A small network was trained on made-up records. Each row is its average activation on records with the value named, seen along a few directions.
Related values have similar rows: they may be neighbours, one step apart, or belong to one group.
(in the rows, 500 means zero)
Random noise pushes rows far along 2 fixed directions. That doesn't count. These rows show it; they differ only by the noise:
[500 464 512 444 425 208 403 576 473 391 434 588 479]
[512 555 553 520 405 316 723 444 545 478 480 505 518]
[613 477 479 399 549 347 218 792 565 222 483 754 534]
[499 499 530 476 411 243 536 514 496 433 449 547 491]


Field MUDIP:
vete: [464 561 562 500 512 590 588 480 556 540 624 416 470]
nuf: [341 473 440 585 507 356 699 420 463 638 434 508 463]
mesim: [551 415 469 472 464 778 489 385 514 721 540 324 550]
nozo: [303 329 617 475 329 238 504 326 286 577 451 332 376]
luk: [593 552 488 557 430 614 819 161 425 871 433 188 587]
giv: [644 527 603 523 592 574 495 636 536 247 567 685 617]
git: [417 572 429 548 525 861 698 244 504 715 519 326 559]
vosi: [576 608 299 510 618 792 447 603 590 582 627 440 454]
rupab: [542 528 575 609 440 329 516 460 490 562 431 594 499]
kitu: [421 526 362 474 699 744 316 634 611 448 610 540 412]
namaf: [267 415 673 539 300 221 585 281 254 497 319 340 377]
The values of MUDIP form a line.
Question: Name the neighbours of rupab, in listed order.
Answer: nuf, giv
Question: Name the neighbours of git, in listed order.
Answer: mesim, vosi
Question: Name the neighbours of vete, in listed order.
Answer: nozo, kitu

Field GOLE:
dipo: [317 482 514 437 443 375 431 426 336 592 539 341 278]
tuti: [612 578 393 423 729 820 440 634 597 460 596 517 523]
talu: [300 590 489 561 426 510 717 366 415 562 604 320 374]
gebab: [596 417 460 543 509 605 411 431 500 615 462 494 577]
kuv: [335 621 545 595 430 485 867 297 561 589 548 462 563]
bak: [557 487 535 474 586 334 219 703 535 339 440 699 527]
tavo: [340 511 512 586 482 570 768 459 567 456 585 495 445]
venab: [459 356 525 517 423 392 379 388 317 709 365 345 430]
fik: [535 433 343 420 647 599 160 636 475 516 409 538 467]
sudob: [520 431 516 525 231 475 759 328 593 606 492 276 561]
gipuf: [607 494 548 433 406 576 572 438 535 408 540 428 647]
gif: [701 551 516 449 500 400 343 544 501 381 526 689 495]
zoli: [419 507 565 489 439 256 448 460 481 444 402 539 454]
sav: [448 442 579 589 494 214 633 526 326 621 350 562 507]
The values of GOLE form a ring.
Question: Name the neighbours of sudob, in listed order.
Answer: gebab, gipuf
Question: Name the neighbours of bak, in listed order.
Answer: zoli, sav
Question: Name the neighbours of tavo, in listed order.
Answer: talu, kuv
Question: Name the neighbours of tuti, in listed order.
Answer: dipo, fik

Field LIBIM:
mazo: [422 511 387 511 600 670 453 587 609 448 563 482 556]
bib: [551 443 515 555 421 354 541 329 435 755 361 436 553]
bakez: [553 447 455 400 466 594 511 368 482 531 552 308 434]
taso: [416 382 507 411 350  98 333 479 443 380 351 508 460]
tudiv: [334 378 438 524 386 412 585 320 370 716 417 309 353]
kad: [476 439 540 487 487 409 371 633 455 329 507 724 517]
pifa: [549 555 466 497 469 702 595 522 515 570 531 318 530]
ripop: [559 368 536 487 490 272 265 534 328 579 316 563 516]
zukar: [548 473 620 466 465 325 415 529 596 513 451 540 542]
kar: [581 379 439 427 533 497  33 530 392 466 415 557 577]
fil: [314 517 531 468 412 265 402 485 247 496 504 403 245]
bubup: [266 368 357 433 474 301 193 472 340 513 481 496 280]
fafo: [450 563 652 629 458 468 805 451 512 523 550 508 485]
lasap: [406 563 456 442 555 349 357 606 410 403 497 612 464]
The values of LIBIM form a ring.
Question: Name the neighbours of fil, in listed order.
Answer: bubup, lasap
Question: Name the neighbours of zukar, in listed order.
Answer: taso, ripop
Question: Name the neighbours of bakez, in listed order.
Answer: pifa, kar
Question: Fewest steps between tudiv and fafo?
Answer: 5

Field LOL:
tam: [497 500 578 633 381 342 708 458 483 529 484 620 502]
bokez: [351 572 508 581 439 203 517 471 392 471 476 584 427]
gav: [329 499 446 328 513 501 459 547 471 335 552 412 427]
sota: [561 463 576 602 352 533 840 126 459 836 467 260 609]
lur: [583 436 387 459 546 576 439 412 440 630 415 399 477]
negud: [549 574 524 499 621 860 891 433 507 692 628 321 507]
lop: [342 424 422 498 399 605 474 490 522 562 588 358 364]
zibu: [522 455 557 587 352 249 553 303 477 578 385 521 565]
zafe: [597 578 569 564 461 451 662 307 572 619 358 375 647]
teged: [329 660 631 565 488 464 765 459 535 491 590 427 384]
The values of LOL form a ring.
Question: Going along LOL from lur by way of its neighbour sota, in what order are tam, lop, zafe, teged met?
Answer: zafe, tam, teged, lop
Question: Fewest steps between gav and zibu?
Answer: 4
